Here are a small network's activations along a few directions, averaged over the inputs that share one value of a field.
Values that are neighbours, or in one group, have similar rows; names and order tell nothing.
(in the rows, 500 means zero)
Random noise pushes rows far along 2 fixed directions. That doesn't count. These rows show it; they differ only by the noise:
[684 308 759 578 419 354 377 282 473 584 387 419 582 398]
[273 836 123 680 208 625 725 800 344 503 764 624 469 699]
[541 523 481 668 327 437 499 501 414 552 509 472 552 545]
[698 401 583 765 360 306 366 402 427 573 341 346 619 537]


Values of Fomaf:
m14: [383 387 565 284 494 438 468 431 458 355 615 553 424 497]
m8: [392 446 495 522 470 481 602 545 661 552 484 590 566 535]
m19: [482 552 528 353 480 554 643 523 383 385 656 552 424 352]
m11: [793  90 959 567 813 385 296 190 753 703 143 445 612 300]
m2: [599 414 593 609 673 516 399 446 696 506 331 536 517 551]
m16: [624 286 633 469 817 458 248 321 706 438 309 380 511 488]
m9: [559 625 386 875 504 588 613 705 571 618 397 483 608 630]
m3: [816 358 621 479 618 192 112 223 399 298 275 102 510 389]
m1: [386 727 442 273 295 727 803 560 389 585 789 691 377 308]
m15: [234 604 433 310 334 564 615 565 453 461 756 673 429 496]
m5: [330 367 559 235 559 483 372 348 441 299 618 522 382 472]
m10: [517 579 496 309 673 573 448 447 505 375 527 561 459 378]
m7: [505 308 844 523 576 504 480 398 633 644 338 565 562 445]
m20: [474 621 476 406 600 679 655 615 497 552 551 564 448 442]
m18: [502 558 409 223 490 531 532 446 388 441 640 467 381 453]
m17: [469 489 556 513 336 498 546 523 420 532 558 520 532 476]
m12: [403 323 639 410 573 406 477 452 605 499 429 536 539 472]
m13: [575 495 733 281 556 762 693 387 561 721 555 648 477 220]
m6: [338 323 621 259 636 497 390 383 652 417 522 591 458 457]
m4: [566 598 352 341 620 557 521 588 488 508 560 455 424 542]
A value of Fomaf combines one of 5 hidden first parts with one of 4 second parts; all combinations occur once.
Q: m4 and m10 share the first part; m4 and m14 share the second. Which value has the first part of m14 and the second part of m10?
A: m5
Q: m6 and m12 share the first part; m6 and m16 share the second. Which value has the first part of m16 and the second part of m12?
A: m2
Q: m13 and m20 share the first part; m13 and m1 share the second. Which value has the first part of m1 and the second part of m20?
A: m19

Values of Fiva:
t4: [609 609 566 651 321 426 552 525 284 565 528 453 516 420]
t16: [701 317 748 542 440 333 536 293 375 715 365 379 570 299]
t11: [460 615 240 511 365 317 280 517 323 252 508 205 502 622]
t12: [156 536 458 657 419 597 570 661 562 533 666 665 589 689]
t20: [549 282 308 674 395 199 453 548 425 528 345 337 482 760]
t18: [388 584 407 681 178 286 405 410 295 410 558 442 528 600]
t15: [740 816 265 606 614 567 426 698 356 474 424 333 517 643]
t5: [544 542 573 302 832 719 375 281 594 350 461 593 368 372]
t9: [429 345 291 544 619 369 433 698 671 408 438 511 486 769]
t14: [438 742  18 553 313 514 897 876 400 537 680 522 384 779]
t13: [303 420 591 378 254 443 587 498 424 411 600 671 461 464]
t2: [213 618 582 554 613 717 679 604 727 628 589 807 500 487]
t10: [697 488 638 586 520 545 588 513 547 761 386 524 635 318]
t6: [587 448 910 327 538 764 552 323 530 663 513 590 434  91]
t3: [328 533 383 402 723 609 662 612 748 557 509 713 485 662]
t19: [429 505 729 480 599 706 498 411 690 554 508 696 477 355]
t17: [861 178 650 382 613 422 450 335 630 699 254 270 615 436]
t7: [367 398 702 461 430 539 378 378 600 333 633 604 534 373]
t1: [381 780 373 169 502 745 691 690 338 384 812 516 301 388]
t8: [389 622 209 346 596 527 353 459 425 176 672 487 442 553]
A value of Fiva combines one of 5 hidden first parts with one of 4 second parts; all combinations occur once.
Q: t7 and t9 share the first part; t7 and t19 share the second. Which value has the first part of t19 and the second part of t9?
A: t3
Q: t4 and t16 share the first part; t4 and t6 share the second. Which value has the first part of t6 and the second part of t16?
A: t10
Q: t17 and t15 share the first part; t17 and t14 share the second. Which value has the first part of t14 and the second part of t15?
A: t1
Q: t12 and t8 share the first part; t12 and t13 share the second. Which value has the first part of t13 and the second part of t8?
A: t11
